Each row has a name. Each piece below is followed by the name of the row it came from, unless a question asks for something else. Each question is about the rows just above it. Places in a row count from 0.

z560: [-1.88  0.97  0.56 -1.88 -9.00 -1.88 -3.43 -0.08 -1.89 -1.88  0.47]
z178: [-3.58 -0.85  1.21 -1.86 -4.28 -2.82  3.14  0.22  0.55 -0.07 -1.96]
z651: [ 1.67  0.23  4.97 -0.14  2.30 -1.09 -4.35 -0.17  0.74 -4.96 -0.64]
z880: [-3.58  0.55  0.55 -0.27 -4.28  0.55  3.14  0.22  0.55 -4.28 -1.96]
Places of [-1.88] in row z560: -> 0 3 5 9
At which places does z880 hold [0.55]? -> 1 2 5 8
Every place of [-2.82] in z178: -> 5

z40: [-8.50 -2.47  3.54  0.56 -7.99  2.20  3.19]
z321: [-2.47 -2.47 -2.47 -2.47  1.49  3.19  3.19]
z530: [-8.32 -6.50 -0.51  3.18  4.52 -3.69  2.74]
z621: [-1.27 -3.24 -3.92 -0.50  2.21 -7.16 -0.59]
z617: [-0.62 -1.91  0.41 -0.41  0.60 -1.90 -0.75]
Places of [3.19] in row z321: -> 5 6
At which places does z530 hold [-8.32]? -> 0
Every place of [-2.47] in z321: -> 0 1 2 3
[-1.27 -3.24 -3.92 -0.50] begins in row and place -> z621, 0

z330: [-2.07  5.13  2.25 -1.80  2.23 -5.19  5.13 -0.04 -0.05 -5.19  0.06 -8.15
  0.18  1.67  5.36 -1.45 -1.45 -5.28 -1.54 -1.45 -2.14 -5.19 -0.22 -0.26
  7.05 -0.04 -5.19]
z207: [ 5.36 -2.46 -3.18 -5.28 -5.18 -1.45 -1.44 -2.08  0.82  1.84  4.66 -1.54
  2.32  0.55  0.20  1.00  1.50 -0.25 -2.93 -1.45 -3.18  0.01 -5.45  4.99
 -7.03  0.01 -4.49]
z932: [ 1.80  2.48  2.25 -1.80  2.23  0.06  5.13 -0.04 -0.05  2.07  0.06 -8.15
  0.18  1.67  5.36 -2.46 -1.63 -5.28 -1.54 -1.45 -2.14  0.01  6.32 -0.26
 -3.51  4.32 -1.88]
z987: [ 1.80  2.48  2.25 -1.80  2.23  0.06 -0.05 -0.26 -0.05  2.07  0.06 -0.26
  0.18  1.67  5.36 -2.46 -1.63  0.05 -1.54 -1.45  1.67  0.01  6.32 -0.26
 -3.51  4.32  0.06]
Every place of [-0.26] in z987: -> 7 11 23
Places of [-1.45] in row z330: -> 15 16 19
Places of [0.06] in row z987: -> 5 10 26
Where does [ 5.36 -1.45 -1.45 -5.28 -1.54 -1.45 -2.14] start? Give its row and place. -> z330, 14
Where does [ 0.06 -0.05] start? Give its row and place. -> z987, 5
Every place of [-5.19] in z330: -> 5 9 21 26
Every place of [-2.08] in z207: -> 7

z423: [ 1.18 -0.02  0.76  0.17 -0.07]
z283: [-6.61 -0.08  1.17 -6.61 -0.07]
z252: [1.22 0.37 0.43 0.11 0.08]
z657: [ 0.28 -0.01  0.60  0.01  0.29]
z902: [-0.02  0.18  0.18 -0.35  0.18]
z41: [-0.08  0.41 -0.06  0.07  0.56]
z793: [-0.60  0.08 -0.41 -0.10  0.23]
z920: [ 0.18  1.98 -0.45 -0.59  0.28]
z811: [ 0.97  0.39  0.07  0.10 -0.03]
z891: [-1.12 -0.18  1.22 -0.10 -0.23]
Places of [-0.60] in row z793: -> 0
[-0.08  1.17 -6.61 -0.07] begins in row and place -> z283, 1
At which places does z902 hold [0.18]? -> 1 2 4
At which places does z283 hold [-0.07]? -> 4
Every place of [1.18] in z423: -> 0

